Each row below holds a small network's activations on one input, seen along a few directions.
In each table, some parts of the input vary, and every possible input appears once, in random order.
A made-up example of a description, with smaller parts first: one of 3 separate values, together with either a single point or one of 9 places along a line or (one of 4 places along a line, together with one of 8 places around a ring).
Shared parts are said once, and a part with two or three values counts as separate values.

Other details of the inputs shift rows strongly along two fixed directions, in all tables alike. That doesn't count.

Rows:
row 1: 7; 9; -5; -10; -9; 9; 8; 2; 15; -3; -8
row 2: -13; -3; -5; 9; -43; -43; -23; 11; -46; -32; -8
row 3: -21; 5; -11; 1; -44; -42; -18; 27; -58; -28; -32
row 4: 23; 1; -19; -11; 1; -19; -16; -29; -28; 17; -19
row 5: -38; 3; 42; 22; 36; 33; 30; 53; 35; 3; 23
row 6: 40; 11; -43; -19; 9; 34; -7; -46; 17; 24; 4
row 7: -48; 8; 30; 16; 18; 48; 37; 49; 34; -9; 26
row 8: 26; 8; -18; -24; -21; -9; -11; -35; -18; -1; -24
row 9: 7; -13; 1; 10; 9; -1; -4; -10; 1; 14; 5
row 10: -39; -3; 33; 28; 34; 30; 13; 54; 30; 5; 47
row 11: -17; -2; 10; -4; -23; -54; -10; 15; -56; -10; -24
row 12: 5; 1; -6; 3; 20; 7; 3; 0; -5; 12; -11
row 13: 5; 3; -13; 7; 15; 1; -1; 5; -2; 16; -2
row 14: 8; 1; 1; -15; -21; -10; -7; 1; -5; -16; -7
row 15: 24; 4; -3; -11; 22; 53; 13; -30; 47; 13; 21
row 16: -56; 1; 51; 26; 3; -12; 18; 69; -4; -14; 7
row 17: -10; 0; 13; -8; -31; -66; -19; 26; -51; -16; -30
row 18: 21; 7; -29; -13; -18; -3; -9; -30; -22; 1; -29
row 19: 40; 1; -30; -24; 8; 29; 3; -55; 15; 13; 2
row 20: 8; -9; 4; 8; 9; -10; 4; -17; 2; 7; 14
row 21: -68; 12; 24; 19; 44; 19; -1; 39; 53; -1; 30
row 22: 47; -11; -35; -3; 24; 16; -9; -45; 20; 33; 9
row 23: -13; -2; -7; 5; -15; -46; -17; 31; -57; -15; -32
row 24: 4; 2; -4; 6; 15; 4; 4; -3; -2; 17; -6
row 25: -62; 7; 26; 24; -8; 10; 11; 77; -8; -28; 10
row 26: -35; 2; 42; 23; 3; 30; 22; 42; 53; -14; 48
row 27: -31; -4; 47; 29; 22; 15; 21; 46; 49; 0; 48
row 28: -45; 1; 38; 33; 8; 39; 19; 35; 39; -10; 49
row 29: 29; -4; -24; -13; -24; -17; -9; -48; -18; -8; -10
row 30: 2; -1; -4; -3; 12; -8; 9; 2; -15; 4; -17
row 31: 21; -10; -21; -14; -25; -13; -7; -35; -19; -5; -17
row 32: 16; -5; 6; -8; 10; -8; -3; 0; 9; 6; 4
row 33: -16; 3; 5; -9; -40; -41; -9; 22; -54; -37; -44
row 34: -58; -7; 50; 29; 6; -8; 5; 65; -12; -15; 22
row 35: -60; 3; 38; 28; 4; -10; 3; 74; -12; -7; 24
row 36: 29; -3; -9; -8; 11; 43; 11; -25; 58; 16; 22
row 37: 38; 11; -34; -19; 9; 36; -3; -54; 17; 25; -1
row 38: 29; 2; -16; -15; -5; -30; -6; -14; -14; 8; -30
row 39: 7; -7; 10; -5; 1; -21; -8; -3; -18; -3; -9
row 40: 21; -3; -23; 2; 17; 51; 5; -25; 45; 20; 28
row 41: -91; 15; 27; 14; -3; -6; -12; 56; 16; -37; 10
row 42: 6; -8; 2; 13; 2; -18; -9; -13; -12; 3; 6
row 43: 30; -8; -18; -17; 2; -23; -10; -36; -26; 8; -16
row 44: 40; 9; -40; -17; 15; 41; 3; -48; 16; 18; -14
row 45: 1; 0; -4; -5; -11; 7; -8; -9; -11; -8; -1
row 46: 29; -2; -14; -11; -26; -19; -13; -41; -14; -12; -13
row 47: -4; 6; -8; -7; -13; 3; 10; -5; -9; -5; -13
row 48: -7; -17; 16; 4; -27; -57; -16; 12; -45; -17; -24
row 49: 30; 5; -9; -8; 42; 37; 19; -10; 49; 28; 7
row 50: -16; -10; 2; 5; -44; -37; -19; 9; -48; -26; -21
row 51: -24; 4; 4; -10; -47; -46; -11; 14; -60; -28; -28
row 52: 23; -11; -5; 3; 37; 36; 18; -30; 45; 33; 26
row 53: 12; -14; 5; -1; -8; -29; -8; 2; -4; 0; -7
row 54: 24; -4; -5; -5; 15; 48; 13; -33; 50; 16; 20
row 55: 36; -8; -11; -6; -5; -32; -14; -41; -16; 4; -12
row 56: -40; 11; 38; 10; 7; 37; 24; 51; 46; -5; 36
row 57: 26; 11; -15; -14; 23; 52; 20; -14; 53; 13; 7
row 58: 20; 11; -9; -8; 22; 55; 21; -25; 49; 19; 10
row 59: 42; 2; -31; -15; 27; 17; 11; -49; 15; 34; -9
row 60: 25; 1; -9; -16; -3; -26; -12; -26; -24; 11; -23
row 61: -16; -3; -5; -3; -43; -43; -27; 21; -59; -34; -20
row 62: 29; -8; -24; 2; -5; -31; -22; -28; -23; 6; -4
Description of these inputs: one of 2 separate values, together with either a single point or (one of 5 places along a line, together with one of 6 places along a line).
The inputs of row 22 and row 40 match in every part but the choice among 2 separate values. If row 16 is changed in the same way as row 22 into row 40, which row does it become?
Answer: row 58
Which other rows does row 56 become when the choice among 2 separate values takes its other values? List them by row number.
Answer: row 17
Which other rows does row 19 become when the place on the line of 6 takes its other values? List them by row number.
Answer: row 7, row 29, row 31, row 47, row 51
Which other rows does row 23 become when the place on the line of 5 takes its other values? List them by row number.
Answer: row 5, row 12, row 30, row 49

Rows:
row 63: -73; -5; 40; 21; 1; -44; 17; 92; -42; -29; -12
row 64: -7; 3; -24; -12; 5; -48; -19; -11; -46; 2; -38
row 65: -53; 6; 58; 7; -40; -33; 0; 92; -16; -58; -2
row 66: -25; 7; 34; 4; 27; 9; 37; 25; 14; 22; -5
row 67: 14; -20; -4; 39; 42; 42; 17; -17; 65; 27; 38
row 68: 8; 19; -17; -21; -20; -19; -2; 1; -43; -26; -56
row 69: -26; -14; 5; 4; -37; -76; -40; 27; -97; -18; -28
row 70: 31; 20; -61; -34; 17; 31; -3; -66; 16; 20; -25
row 71: -40; 11; 14; 10; 3; 44; -5; 15; 13; -4; 36
row 72: 21; -13; 8; -10; -23; -36; -7; -12; -58; 15; -29
row 73: 40; -17; -40; 9; 3; -9; -24; -26; -28; 24; -18
row 74: -52; 14; 31; 0; -12; 0; -15; 36; 24; -29; 25
row 75: -18; -5; 10; 5; 0; 47; 20; 35; 11; -8; 27
row 76: 35; 16; -47; -22; 45; 7; -14; -72; 8; 35; -18
row 77: 16; 10; 22; -19; 13; 55; 28; -8; 80; 22; 25
row 78: -4; -10; 38; 27; 20; 5; 24; 16; 17; -6; 25
row 79: 30; -6; -4; -17; -42; -15; 9; -52; -16; -7; -21
row 80: -6; -10; -6; 32; 5; 50; 18; -6; 56; -3; 32
row 81: -32; 1; 24; 20; 30; 23; -10; 17; 6; 18; 38
row 82: 69; 5; -38; -27; 3; 43; -1; -55; 0; 14; -11
row 83: -19; -5; 20; -13; -77; -52; -11; 22; -88; -31; -44
row 84: 35; 29; -45; -12; -39; -16; -8; -13; -32; 8; 5
row 85: -12; 2; -10; 26; 51; 34; 19; 16; 43; 27; 6
row 86: 9; -1; 33; 4; 31; 8; 11; 30; 38; 4; 19
row 87: 51; -15; -35; -7; 22; -1; -12; -84; 13; 27; 9
row 88: 17; -27; -5; 1; -23; -61; -7; -15; -50; -16; -20
row 89: -24; 22; -24; -21; -24; -33; -28; -15; -48; -22; -46
row 90: 55; -4; -63; -6; -4; 42; -14; -55; 9; 22; -12
row 91: 54; -7; -16; -12; 8; -7; -12; -25; -38; 14; -18
row 92: -26; 5; 13; 13; 9; 41; 5; -22; 45; -8; 46
row 93: -35; 0; 16; 19; -16; 3; -5; 56; 33; -23; 10
row 94: -78; 3; 44; 7; -40; -38; -15; 79; -13; -49; 9
row 95: 19; -18; 17; -2; -26; -50; 2; -29; -38; 1; -26
row 96: 24; -13; -5; -17; -12; -60; -19; 5; -30; -7; -26
row 97: 13; 12; -51; -6; -13; 0; -12; -21; -13; -3; -51
row 98: 46; -12; -36; -19; -18; 7; 8; -58; 2; -8; -7
row 99: -15; 10; 23; 11; 44; 18; 28; 36; 15; 4; 1
row 100: -10; -10; 14; 25; 22; 1; -5; 37; 44; 11; 17
row 101: -47; 9; 12; 0; 1; 17; 25; 53; 3; -22; -6
row 102: -15; 4; -4; 3; 16; 66; 5; 1; 33; 12; 39
row 103: -38; -5; 68; 10; -13; -39; 10; 62; -2; -8; 2
row 104: 1; -11; -2; 5; -11; -53; -31; -39; -38; -10; -6
row 105: 14; -7; -27; -12; -35; -22; -20; -52; -23; -21; -10
row 106: 13; 24; -3; 22; 28; 26; 19; 21; 28; 44; 58
row 107: -34; -5; 29; 9; 15; -19; -9; 39; 19; -1; 25
row 108: 3; 7; 10; -1; 53; 34; -7; -16; 71; 29; 45
row 109: 36; 19; -29; -37; -4; 20; 14; -53; 4; 22; -44
row 110: 39; -4; -12; -10; -26; -6; 4; -40; -15; -25; -16
row 111: -9; -17; 17; 15; 27; 25; 15; 35; 3; 15; 29
row 112: 5; 3; 5; -14; 14; 42; 19; 15; 63; 0; 30
What is each input in this table made of?
Answer: one of 2 separate values, together with either a single point or (one of 4 separate values, together with one of 6 places along a line)
The inputs of row 87 and row 105 match in every part but the choice among 2 separate values. If row 103 is changed in the same way as row 87 into row 105, which row does it become?
Answer: row 77
The inputs of row 71 and row 81 match in every part but the choice among 2 separate values. If row 89 is changed in the same way as row 71 into row 81, which row does it become?
Answer: row 76
Which other rows does row 63 become when the choice among 2 separate values takes its other values? List them by row number.
Answer: row 101
Which other rows does row 96 become when the choice among 2 separate values takes its other values? List them by row number.
Answer: row 112
Which other rows does row 98 become when the place on the line of 6 takes its other values? List them by row number.
Answer: row 79, row 80, row 92, row 105, row 110
Which other rows does row 72 become when the choice among 4 separate values takes its other values? List them by row number.
Answer: row 66, row 95, row 103

Rows:
row 113: -12; -15; 10; 15; -36; -46; 0; 25; -55; -5; -18
row 114: -33; -4; 33; 22; 23; -13; -13; 46; 22; 6; 20
row 115: 43; -6; -33; -6; 19; -22; -24; -17; -15; 15; -4
row 116: 25; -7; -23; 6; 23; -15; -20; -42; -22; 15; -14
row 117: -36; -19; 20; 33; 19; 4; 2; 50; -4; 7; 21
row 118: 21; -13; -21; -12; 24; -30; -21; -42; -7; 12; -12
row 119: 16; -1; 13; 3; 24; 59; 24; -29; 40; 10; 23
row 120: 25; 19; -51; -21; 17; 5; 15; -5; -1; 2; -77
row 121: 26; 1; 15; -12; 17; 47; 11; -16; 65; 16; 22
row 122: -58; 4; 22; 6; -9; 14; 9; 25; 27; -29; 26
row 123: -40; 34; 1; -30; -6; -23; -10; 39; -78; 2; -48
row 124: 33; 5; -2; 6; 32; 32; 25; -4; 43; 31; 39
row 125: -48; 0; 8; 21; -23; 33; 8; 39; 11; -17; 24
row 126: 39; 1; -9; -13; -6; -29; -10; -33; 3; 23; -13
row 127: -5; 15; -14; 9; 14; 65; 11; -34; 46; 3; 29
row 128: -19; -13; 27; -14; -35; -46; -5; 8; -38; -39; -22
row 129: -13; -2; 36; 8; -6; 17; 17; 50; 12; -21; 29
row 130: -8; -19; 14; 1; -48; -27; -4; 25; -52; -27; -23
row 131: -35; 15; 9; 13; -17; 23; 4; 47; 19; -28; 34
row 132: 31; 0; -12; 3; 1; -15; 3; -48; -21; 16; -13
row 133: 26; -7; -11; -16; 3; -31; 3; -48; -5; 14; -10
row 134: 22; 12; -31; -23; -28; -3; -27; -37; 12; -5; -13
What is each input in this table made of?
Answer: either one of 2 separate values or (one of 4 places along a line, together with one of 5 places around a ring)
What sort of input is row 113?
Answer: one of 4 places along a line, together with one of 5 places around a ring
